These are the activations of a small neural network, seen along a few directions. Each row is one input.
In each table, some parts of the input vary, and every possible input appears once, in random order.
A made-up example of a description, with smaller parts first: ring(5) and (point or ring(11) or (values(3) and line(6))).
Shared parts are said once, and a part with two or three values counts as separate values.

Rows:
R1: [-15   1  24  -5  -4   7  10  16  -4 -10  -2   9  -7 -26  15 -24  24  16
 -10]
R2: [-37  12  -4   7   6   3  17 -18 -13  -1   5   7 -11 -29   9   0 -12  -9
 -19]
R3: [ -7  -2 -22  -9   1   8 -13  -7 -16   1   7  -6  -7  24   0   7 -24 -14
  10]
R4: [-33   8  -5 -11   5  11  18  -3 -18  12  29  15  -4  -8  10   5 -18  -5
 -14]
R5: [  7  46  12  19 -29  -3  42  11  17  -7   7  22 -13  24  19  23  14   7
 -48]
R6: [ 28 -15   2   2   4 -10  -3  13  11  11  -6  -9  17 -10 -22  -2  11  13
  10]
R7: [ 32  36  10  40 -24 -26  13   1  32   8  10  -9   9  38   3  31  13   0
  -9]
R8: [-17  -2  -6   3   2   2 -19 -19  -8 -22 -11  -4 -14  13   5   6 -20 -18
  15]
R9: [ -7  -1 -24  -4   3   4 -12 -14 -13  -4  -5 -17  -9  12  -1   9 -24 -14
   4]
R10: [ 27  29   0  26 -39  -3  14   0  13  -2 -15  -9  -8  49  22  26  14 -15
 -18]
R11: [ 10  -4 -15   7  20 -19  -9 -24  -1   7  14  -9   6  -1 -12  17 -12  -4
   9]
R12: [ 21 -17  19   8   2 -15  -9   7  14  -9 -11  -1  16 -11  -8  -5  14   9
  21]
R13: [-31  11  -8  -5   6   7  19 -10 -18   7  18   8  -9 -21  10   7 -15  -3
 -19]
R14: [ 29 -18   7   2  -2 -10 -10  14   9   9   4   3  20  -1 -11 -11   9  12
  17]
R15: [  2 -10  10  -8  -1   9 -16  16   9 -19 -32  -4   1   7   8 -10  10   2
  14]
R16: [ 17 -18   4  10   0 -18  -4   3  17   3 -16 -11  16 -17 -17  -5  19  11
  11]
R17: [ -1 -10  -5  -7  -3   4 -11  11  10  -5 -38 -15   1   1   0 -11  15   5
   4]
R18: [ 13  -8   0 -14  -5  13 -17  22   2   1 -20   2   3  16   3 -17   4   2
  10]
R19: [ 10  -6 -14   4  18 -12 -11 -16  -4  11  27  -1   9   9 -12  16 -13  -5
  15]
R20: [ 31 -15   2  -1   4  -5  -3  19   7  14   6   0  20   2 -21  -7  10  12
  16]
R21: [ -5  -2  18 -17  -6  16  15  20  -2   3  12  13  -3 -15   8 -24  14  16
 -13]
R22: [-33  10   4  -7   3  13   8  -8 -18   4  26  20  -4 -10  10   2 -16  -8
 -15]
R23: [-38  11  10   6   4   8  10 -16 -14 -10  10  21 -14 -22  14   3 -14 -10
  -7]
R24: [  4  -5  -9  16  20 -22  -8 -32   5  -1   1 -11   7  -8 -12  10  -8 -11
   7]
R25: [ -9   0 -12  -7  -1   7 -22 -11 -14  -7   4  -3  -6  22   0   4 -25 -18
   9]
R26: [ 13  -7  -8 -22  -7  13  -9  21   0   7 -16  -3   5  18  -3 -14   7   7
  12]
R27: [ -4  -2   9 -15  -1  12  23  19  -1   7   1   2  -9 -24   2 -16  16  20
 -20]
R28: [ -1  -3  12 -19  -1  18  23  26  -3  11  12  13  -6 -13   1 -20  13  14
 -15]
R29: [-13   2 -19   4   3   1 -15 -19  -7 -14 -15 -16 -15   2  -2   7 -17 -20
   4]
R30: [  2  -7   3  13  16 -19 -15 -31   5 -13   9   1   4  -3  -6  13  -9  -9
  19]
R31: [-13   0  15  -5  -2   8  19  11   3   2 -12   2 -10 -32   4 -21  21  17
 -18]
R32: [ 10  -9  -9 -16  -5  10  -9  18   3   3 -27 -13   1   6  -4  -8  10   8
   4]
R33: [ 10  -5  -3   4  15 -13 -19 -21  -1   3  24   2  11   7 -11  12 -14  -9
  13]
Q: Changing only one part turns R6 into R27. The same change can be made to R14. Which row results?
A: R21
Q: What is each input in this table made of?
A: values(3) and (point or (values(2) and ring(5)))
Q: Which other rows does R31 become when the values(2) part takes its other values? List them by row number.
A: R2

Rows:
R34: [-43 -14 -19 -24  20  23  -2  -8 -29 -11   0  14  -7 -27   4  -1 -22 -15
   0]
R35: [-37   3  -6 -23  23  12  -4 -14 -21   3  24  14 -11 -10   5  -5 -25   1
  -6]
R36: [-34  30  -3   8 -17  17  12 -18 -11  -5   3   4 -22  18  34  15 -12 -23
 -23]
R37: [  9  21  20  -1 -27  13  19  32  16 -10 -26   2 -12  22  17  -5  21  11
 -18]
R38: [-29  23   6  13  -3  -6  11 -10 -18   6  33  13  -9  -7   3   7 -18 -12
 -18]
R39: [ 31   9 -14  16   0 -25 -12 -10  15  11  -3 -20  11  27 -16  27  -2  -3
   2]
R40: [-27  30  -9  10  -3   0  19 -21  -8  16  22  -2 -15  -4   9  16 -13  -9
 -29]
R41: [ -3 -24   7 -25  -3  23  -8  27  -7  11 -28  -3   7 -34   1 -33  20  15
   7]
R42: [ 12   7  20   6 -15  -5  20  32  13   2   8  14  13  -3  -1 -10  23  20
 -10]
R43: [-25   0   2   8  13   4  14 -28 -12 -12  19  13 -14 -32  11   8 -16  -9
  -8]
R44: [ 12 -36 -21  -5  11   5 -31  -3  -8  -1 -23 -21  11  -4 -14  -5 -10 -16
  47]
R45: [  7 -13  21   0   1  -4  17  13  13  -6  -7   7   4 -26   2 -17  31  23
  -3]
R46: [ 19 -23  -9  -9  16 -10 -32  -8   3   2   2 -17   9  17 -21  -8 -13  -1
  32]
R47: [ 21 -12   1  14  18 -22 -24 -23  12  -4  -7 -14  17   0 -15   9   3  -6
  25]
R48: [ 31  -4  -3  22  -2 -27 -12  -5   9  -2   7   0  23  26 -16  16  -9  -9
  18]
R49: [  8 -18  15 -28  -1  14   1  24   1   9   1   2   3 -14  -2 -31  20  24
   0]
R50: [ 23   7   5   4 -16   2  37  24  16   7  -4   6  -2   2   1   2  25  20
 -19]
R51: [ 24  14 -11  13 -17 -14 -25  -5  14 -18 -20 -14  -4  49  -1  15  -3 -12
   4]
Q: Changing only one part turns R47 into R51. The same change can be made to R43. Which row results?
A: R36
Q: What is each input in this table made of?
A: values(3) and line(6)
Q: Which other rows does R35 become when the values(3) part takes its other values? List them by row number.
A: R46, R49
Q: Which other rows does R41 become when the values(3) part takes its other values? List them by row number.
A: R34, R44

Rows:
R52: [ 22   2   4  17  -4 -17   1  -2  18  -1  -6  -7   9   3  -7   8  15   5
   1]
R53: [-23   8   8  -9  -8  18  10   8  -6  -7 -10   7 -14  -8  18 -10   5   1
 -14]
R54: [-13   7   9  -6  -4   8  20   7  -6   3  21  19  -4 -10   9  -7   4   9
 -19]
R55: [ -5 -12  -3  -6   5   4 -20   6  -2  -7 -19  -7   4  -4  -6  -7  -3  -4
  18]
R56: [ 26   1   5   6  -2 -10  -1   1  13   4   6  -1   9  20  -4   7   6   6
   5]
R57: [-17   8  -2 -12  -8  17  17  11 -10   6   5   9 -10  -5  10  -6   0   4
 -18]
R58: [ 23  -1  -9   2 -13  -3  -5   5   7   3  -6 -10   2  25  -3   3   3  -1
   4]
R59: [-13   9  15   0   3   3  25   2   2   0   4   8 -10 -25   7  -3   9  12
 -20]
R60: [  4 -13   2   5  12 -10  -7  -3   3   3  -3  -4  12 -22 -13  -1   5   3
  13]
R61: [ 14   5   2   7  -9  -2 -11   9   9  -7 -26  -9   3  19   1   7   5  -5
   8]
R62: [  8 -13   3  -6  15  -3  -9   0  -2   8   9   1  12  -5 -10  -2  -5   4
  16]
R63: [-30  14 -20  12  12  -6  -6 -45 -20  -9  24   2 -16   8   7  24 -39 -31
  -6]
R64: [  5 -16 -13 -11   2   2 -14   1  -6   4   0  -8   3   2  -9 -11  -4  -1
  12]
Q: What is each input in this table made of?
A: point or (values(3) and line(4))

Rows:
R65: [ -3 -12   6 -20   0  14   1  18  -5   1  -9   3  -2  -9   2 -19   7  11
   1]
R66: [ -6  10   1  13   3  -7   4 -17  -5   2  16   4  -1   3   4  14 -12 -11
  -4]
R67: [  0 -12  10  -8   4   3   8  12   0   4   5   8   6 -24  -4 -15  13  15
  -1]
R68: [ 53 -22  -7  10   3 -24 -36   2  22   1 -22 -25  25  28 -26   6   8   0
  39]
R69: [-16  -6  -7   1  17  -5  -3 -19 -10   0  15   2  -1 -18  -6   3 -14  -6
   3]
R70: [ -7  17  -7  10  -2  -4   4 -17   1  -5   9   1  -8  15   7  17 -10 -11
 -10]
R71: [-19  -6 -13  -9   9   7 -11 -12 -16  -2   3  -3  -8  -4  -1  -3 -20 -12
   6]
R72: [  7  12  10   2 -13   3  16  11  13   1  -4   3  -3   7   9   0  18  11
 -15]
R73: [  7   7  11   3 -10   0  16  17   7   7   5   9   5  -3   1  -2  13  11
 -10]
R74: [ -1   4   6  -7  -9  10   7  17   4  -3 -17   2  -3   0   7  -6  13   8
  -9]
R75: [-16   8  -9   5  -2   2  -6 -12  -9  -6  -3  -5 -11   6   5   6 -15 -16
  -1]
Q: What is each input in this table made of?
A: point or (values(2) and ring(5))

Rows:
R76: [ 2  8  5 10 -5 -4 11  0  5  1  4  3  2 -3  4  6  8  2 -9]
R77: [ 2  7  5  3 -9  2  3  5  3 -3 -2  4  0 10  7  2  5  0 -5]
R78: [ 0  6  0  6 -4 -2 -3 -7 -1 -4  3  1 -2 13  5  6 -6 -8  0]
R79: [ -2   0   1  -8  -6   9   2  12   2  -2 -14  -3  -7   0   3  -9   6   5
  -3]
R80: [ 2  0  6 -5 -1  4 10 10  2  6  4  4  0 -7  0 -7  6 10 -5]
R81: [ -8  -3  -2  -1   5   1 -10  -7  -6  -3   3   1   0   2   1   0 -10  -8
   7]
R82: [ -8  -3 -11  -4   3   4 -10  -5  -8  -2  -7  -5  -3   3  -1   2 -11  -9
   5]
R83: [ -1   7   0  13  -1  -8   5 -12   1   0   8  -1  -1   0   1  10  -2  -6
  -5]
R84: [ -7  -6   2  -2   8  -2   2  -4  -4   1   4   3   2 -19  -3  -5   2   3
   0]
R85: [ 5  7  2  3 -6  0 11  4  4  6  7  4  2  4  3  5  5  4 -8]
R86: [ -7  -7  -7 -12   3   8  -6   3  -5  -4 -11  -3  -5  -4  -1  -8  -2   0
   3]
R87: [ -4  -8  -1  -9   8   3   2   1  -5   4   8   4   1 -11  -4  -6  -2   6
   0]
R88: [ -2  -1   9  -5  -5   6   2  11   1  -3  -4   4  -1  -2   5 -10   7   5
  -1]
R89: [ 3  6 -4  6 -2 -4  4 -7 -1  5 11  1  0  8  0  9 -5 -4 -4]
R90: [ 0  7 -9  3 -5  0 -3 -4 -2 -4 -8 -5 -6 14  3  8 -7 -9 -2]
R91: [  1   8  -3   0  -9   4   3   6   4  -3 -12  -3  -5  12   6   2   4   0
  -7]
R92: [ -1   1   9   1   0   0  11   6   4   1   1   4   0 -15   0  -5   9   9
  -6]
R93: [-7 -8  3 -9  6  6 -5  1 -4 -5 -1  4 -2 -6  1 -9 -2  2  5]
R94: [ -8  -1  -1   5   9  -5  -2 -13  -4   1   9   0   1 -11  -3   4  -7  -5
   2]
R95: [ -5  -2  -6  -1   8  -1  -2  -7  -6   6  12   1   2  -3  -4   3 -10  -4
   3]
R96: [ 46 -20  -1   8   2 -19 -24   7  21   3 -17 -18  23  16 -21   1  14   7
  30]
Q: What is each input in this table made of?
A: point or (line(4) and ring(5))
